Look-ups in named tables: a row name and a column name give one cell, copied from the table.

Table Zab
	Vug	Sot	Tuv	Renoke	Pedigok	Fepatik	Fudune	Rar	Tidof	Famule
Tur	154	205	560	648	158	146	149	146	152	589
Vupezus	385	565	248	453	411	327	355	266	221	854
Nofi	498	485	397	374	497	500	500	500	499	389
Pob	380	553	240	437	404	324	350	265	222	823
Rop	636	727	159	235	652	598	617	552	513	595
Mokoli	604	471	619	460	586	646	626	687	716	198
Tavok	447	454	419	426	448	445	446	442	439	449
Zegin	431	444	403	414	433	427	430	422	417	451

What is the Tidof of Rop in Zab? 513
What is the Tuv of Tur in Zab? 560
What is the Renoke of Tavok in Zab? 426
What is the Pedigok of Tavok in Zab? 448
What is the Tuv of Rop in Zab? 159
What is the Vug of Nofi in Zab? 498
What is the Tuv of Mokoli in Zab? 619
What is the Pedigok of Zegin in Zab? 433
What is the Fepatik of Zegin in Zab? 427
What is the Tidof of Mokoli in Zab? 716
What is the Rar of Zegin in Zab? 422
What is the Renoke of Rop in Zab? 235

Table Rogar
        Zavid  Kitev  Vatenot
Tebili  6.511  5.800    5.025
Petono  5.455  2.435    6.698
Paz     7.641  9.954    4.327
Votul   3.141  5.470    6.952

Petono, Zavid -> 5.455
Paz, Zavid -> 7.641
Petono, Vatenot -> 6.698
Paz, Kitev -> 9.954
Tebili, Vatenot -> 5.025
Petono, Kitev -> 2.435
Paz, Vatenot -> 4.327
Votul, Zavid -> 3.141
Votul, Vatenot -> 6.952
Votul, Kitev -> 5.470
Tebili, Kitev -> 5.800
Tebili, Zavid -> 6.511
Which row has the largest Vatenot? Votul

Dez =
           Gaz    Zag   Fike  Soban   Loru  Vizola   Peri   Vope    Gom
Zop      -3269   2426  -1726  -1473  -2180     251   -264  -3695   1464
Bor       3785  -1497   6723  -1072  -2809   -8248   3927  -1139   2724
Mapumok   -551   2569   2443   6380  -2515    5637   -282   5580   2387
Bopan    -4015   5611  -1269   1273   3404   -1771  -1679  -4031  -3616
Sor        826   -320      4   2870    670    1947    529   2077  -3031
Femigur   -872  -2751  -2687   5835   -771    2122  -3615   3087   -651
Malara    1702   2850   -242   1725   -376    4375    178  -2016  -3208
Boterut   -167   -162    343   -469   4631     409  -2301   3320  -2389
Mevokot  -3798   3117  -3299   2148   1609   -2230  -4356   -266  -3403

Soban of Zop is -1473
Zag of Bor is -1497
Loru of Mevokot is 1609
Peri of Mapumok is -282
Zag of Mevokot is 3117
Soban of Mapumok is 6380
Peri of Mevokot is -4356

Table Vonul
	Relogo	Rak
Luf	-78755	87452
Lut	-75047	90651
Tos	-65325	94415
Ver	-81784	79149
Gal	-60143	94977

What is the Rak of Luf in Vonul?
87452
What is the Relogo of Ver in Vonul?
-81784
What is the Rak of Ver in Vonul?
79149
What is the Relogo of Tos in Vonul?
-65325
What is the Rak of Gal in Vonul?
94977
What is the Relogo of Gal in Vonul?
-60143
What is the Rak of Lut in Vonul?
90651
What is the Relogo of Lut in Vonul?
-75047
What is the Rak of Tos in Vonul?
94415
What is the Relogo of Luf in Vonul?
-78755

Gufiv.tsv
	Kagu	Tikuv	Dezakur	Radez	Feg	Nosa	Gak	Toz	Fatu	Rodol
Ganas	48.9	-53.5	-44.7	-34.9	42.0	36.2	-27.7	2.4	-25.8	26.3
Varug	9.5	-0.9	59.9	-56.1	-16.3	-33.9	33.8	-63.7	14.6	35.0
Disotu	20.9	-1.0	24.8	23.6	-50.4	53.1	-51.5	-61.6	-58.6	-5.6
Vapeb	-58.1	-37.8	-55.3	49.0	28.4	58.3	-18.1	54.7	-32.5	-52.6
Ravoke	-22.5	-52.2	-49.2	-32.0	-36.5	-4.9	36.0	-63.5	-67.3	21.4
Rero	-33.7	25.4	2.0	-47.6	58.1	-55.9	-4.1	54.5	55.9	52.4
Dov	-24.8	51.5	31.6	0.8	47.9	8.2	-6.4	-46.2	-0.7	19.1
Gam	-10.2	31.7	-19.4	29.5	-12.3	7.4	38.0	4.6	-29.8	-51.0
Folev	45.8	-62.2	2.9	-2.5	-13.0	-41.5	0.9	-11.8	-22.0	36.5
Gino	52.6	29.9	-4.6	-57.6	40.1	-35.3	21.7	0.3	-65.2	-28.1
Buvagav	55.7	62.0	1.0	-9.7	31.4	43.3	-25.3	-45.1	-0.4	60.0
Raseto	0.7	-1.2	-18.4	-61.9	-22.2	53.1	-21.4	22.8	-7.1	7.8
Minasa	-1.1	11.2	15.5	21.1	14.1	42.3	-32.3	-44.3	-2.8	-61.3

Nosa of Dov is 8.2
Gak of Minasa is -32.3
Dezakur of Gam is -19.4
Kagu of Raseto is 0.7
Fatu of Varug is 14.6
Tikuv of Dov is 51.5
Nosa of Gam is 7.4
Fatu of Buvagav is -0.4
Toz of Gino is 0.3
Fatu of Ganas is -25.8
Gak of Raseto is -21.4
Tikuv of Raseto is -1.2
Gak of Dov is -6.4
Radez of Ravoke is -32.0
Fatu of Disotu is -58.6
Tikuv of Folev is -62.2
Radez of Dov is 0.8
Which row has the largest Feg? Rero

Puveta =
            Dit     Pag
Tor      -97201    4986
Vubugik   37257   47987
Ped       10028  -48277
Tigo      46915  -98244
Difato    -7243   68713
Zagakez   71909    9621

Ped, Pag => -48277
Ped, Dit => 10028
Vubugik, Dit => 37257
Difato, Pag => 68713
Zagakez, Dit => 71909
Tigo, Dit => 46915
Tor, Pag => 4986
Tor, Dit => -97201
Which row has the largest Pag? Difato

Mokuni:
,Rumu,Devam,Kufuvu,Kuz,Tup,Mulim
Tam,-20,47,248,172,-69,103
Der,574,-266,-644,405,-359,-112
Sifak,74,754,18,-262,720,-398
Gipif,-169,-301,253,-309,-63,357
Tatozo,555,-136,-422,364,-487,-96
Devuz,185,597,8,-45,991,-93
Nas,-138,-282,130,-270,49,305

Tam, Tup => -69
Devuz, Kuz => -45
Gipif, Rumu => -169
Gipif, Kuz => -309
Nas, Tup => 49
Sifak, Kufuvu => 18
Devuz, Mulim => -93
Row with the largest Kufuvu: Gipif

Rumeni =
|  | Med | Kol | Rad | Bomumuk | Sukud | Monenek | Lifasi | Gedi | Poziga |
|---|---|---|---|---|---|---|---|---|---|
| Vodo | 3.37 | 1.73 | 2.12 | 3.67 | 2.53 | 2.29 | 3.10 | 4.03 | 4.11 |
| Dolu | 2.87 | 1.83 | 1.25 | 4.55 | 3.53 | 1.92 | 5.64 | 4.34 | 3.84 |
| Vinime | 2.90 | 1.68 | 0.79 | 3.90 | 2.79 | 3.34 | 4.57 | 3.97 | 4.34 |
| Lod | 2.72 | 1.45 | 1.64 | 3.46 | 1.20 | 1.07 | 3.13 | 3.69 | 4.96 |
| Luza | 4.00 | 3.27 | 1.54 | 2.21 | 7.36 | 9.66 | 7.06 | 4.63 | 2.45 |
| Zezasom | 2.93 | 3.72 | 1.83 | 2.90 | 2.69 | 1.67 | 3.13 | 2.28 | 3.93 |
| Tabukep | 3.61 | 4.68 | 4.95 | 4.36 | 2.94 | 1.72 | 1.12 | 2.80 | 1.86 |
| Gafip | 4.00 | 4.33 | 3.67 | 4.16 | 5.99 | 5.00 | 5.21 | 4.05 | 1.35 |
| Zimudu | 3.53 | 3.78 | 3.12 | 2.08 | 2.76 | 2.38 | 2.72 | 2.50 | 3.79 |
| Mifa | 2.87 | 2.39 | 3.20 | 2.98 | 3.24 | 1.93 | 4.95 | 3.71 | 3.60 |
| Vuba | 2.44 | 3.01 | 2.75 | 2.49 | 1.19 | 2.88 | 1.42 | 2.15 | 4.64 |
| Fubif | 2.95 | 4.18 | 3.20 | 2.75 | 5.45 | 6.05 | 5.34 | 3.04 | 2.51 |
| Kal | 3.64 | 4.62 | 2.66 | 2.90 | 3.39 | 3.22 | 1.76 | 2.29 | 3.24 |
| Ralagir | 2.55 | 2.19 | 4.25 | 1.99 | 1.71 | 2.21 | 3.42 | 2.80 | 4.60 |

Monenek of Zezasom: 1.67
Med of Luza: 4.00
Lifasi of Ralagir: 3.42
Monenek of Vodo: 2.29
Lifasi of Kal: 1.76
Lifasi of Fubif: 5.34
Sukud of Fubif: 5.45
Poziga of Vuba: 4.64
Rad of Vodo: 2.12
Med of Fubif: 2.95
Sukud of Zimudu: 2.76
Row with the largest Lifasi: Luza

